These are the activations of a small neural network, seen along a few directions. Each row is one input.
In each table, some parts of the input vary, and every possible input appears once, in random order.
A made-up example of a description, with smaller parts first: one of 4 places along a line, together with either a single point or (one of 2 separate values, together with one of 5 places around a ring) or one of 11 places along a line.
Shared parts are said once, and a part with two or three values counts as separate values.
(in the rows, 128 means zero)

Other details of the inputs vary at random and push rows far along three fixed directions, the same in every table; ignore that.

Table:
r1: [ 93  64  34 173 125 102 142 104 190 152 144 107]
r2: [107 129 158  71 152 116 151 108 102 146  98 130]
r3: [193 174 131 113 126 142 136 158 127 144  91  85]
r4: [ 91  77  74 118 133  82 178 106 145 151  82 105]
r5: [ 97 126 175 106 133 110 127 108  83 124 116 139]
r6: [ 87  88  55 162 129  77 116 132 202 165 138  85]
r7: [ 94 107 147 173 125 131  96 109 143 113 214 173]
r8: [ 86 116 125  99 129 100 154 126 132 168  92 103]
r9: [121 129 167  79 139 128 130 103  91 126 129 145]
r10: [187 169 142 169 108 151  85 146 131  95 138 137]
r11: [106 133 168  81 122 121 145 121  96 132  98 123]
r12: [175 181 134 143 124 145 117 153 144 110 127 106]
r13: [205 176 122 161 106 180 134 133 113  92 148 137]
r14: [172 119  54 165 118 110 109 159 214 158 117  77]
r15: [109 100 166 155 137 152 102 104 136 115 199 178]
r16: [ 98  91 128 166 123 166  93 124 111  87 214 196]
r17: [110 122 155  90 132 135 145 141  63 101 110 163]
r18: [100 134 167 100 139 105 141 117  83 142  93 126]
r19: [187 172 105 156 114 185 109 177 116  96 143 135]
r20: [ 96 131 167  82 135 121 155 121 105 141  93 123]
r21: [102 102 149 147 113 132 105 113 140 116 168 167]
r22: [101 135 171  97 146 109 143 118  88 136  85 125]
r23: [201 177 121  95 124 128 131 149 128 133  75  95]
r24: [182 152  78 163 120 154 145 138 158 119 116 102]
r25: [ 98 117 135 105 133  82 142 128 128 138 101 113]
r26: [105  84  87 134 136  98 125 125 177 166 128  94]
r27: [180 177 116 130 127 176 130 175 112  98 112 119]
r28: [101 101 154 149 134 146  96  87 128 121 215 195]
Each input here is: one of 4 places along a line, together with either one of 2 separate values or one of 5 places along a line.
Changing only the place on the line of 4 turns r25 into r7. The same change can be made to r14. Which row results?
> r3
Change only the place on the line of 5 in r5. List by row number the other rows that result.
> r6, r9, r11, r26
Change only the place on the line of 5 in r12. List by row number the other rows that result.
> r2, r15, r20, r22

Table:
r29: [ 76 119 193  92 145 111 143  94  63 118 140 160]
r30: [164 149 129 120 131 151 112 148 129 136 121 116]
r31: [ 66  52  98 125 142 127 143 101 113 128 161 173]
r32: [158 148 133 168 111 150  90 145 149  96 188 144]
r33: [177 197 188  85 124 164 152 140  82 109  96 122]
r34: [125 126  70  92 141  93 149 150 165 185  64  65]
r35: [154 138 114  80 140  97 155 140 129 167  50  81]
r36: [ 94  94 161  98 139 116 125  88 106 129 152 163]
r37: [148 160 131 120 124 134 119 159 135 121 115 115]
r38: [148 133 114 185 107 158  82 144 162 120 169 136]
r39: [ 83 111 195  87 126 110 141  88  73 116 125 162]
r40: [ 65  71 147 130 141  90 122 103 136 136 150 163]
r41: [180 184 152 107 127 173 155 146  46  78  98 141]
r42: [154 134 117 182 120 166  99 135 171 123 177 133]
r43: [184 195 190  91 119 159 152 134  77 103 108 119]
r44: [ 65  73 149 133 129  94 127  92 126 140 144 163]
r45: [147 141 110 180 104 153  87 140 167 117 173 141]
r46: [156 133 114 171 113 138  87 135 170 105 173 136]
r47: [167 132 119 186 116 151 103 122 175 119 172 141]
r48: [ 65  71 136 132 138 104 135  79 146 141 161 150]
r49: [108 126  57 127 143  83 144 145 176 180  71  61]
r50: [ 62  68 125 115 142  96 129  96 134 154 164 149]
r51: [154 145 114 189 126 159  83 140 155 118 171 134]
r52: [173 190 192  89 127 157 125 165  75 101  93 123]
r53: [113 101  35 125 134  97 163 163 161 150  70  78]
r54: [146 153 121 101 142  94 155 136 118 153  51  80]
r55: [ 73 111 196  83 127 108 148  98  64 122 129 158]
r56: [159 140 100 139 108 156 143 149 106 103 109 127]
r57: [121 121  61 128 139  76 143 129 175 172  72  60]
r58: [157 123  82 184 114 177 129 135 153  99 174 147]
What do these inputs look like to the network?
> one of 5 separate values, together with either a single point or one of 5 places along a line
Changing only the choice among 5 separate values turns r49 into r45. The same change can be made to r41. Which row results?
> r56
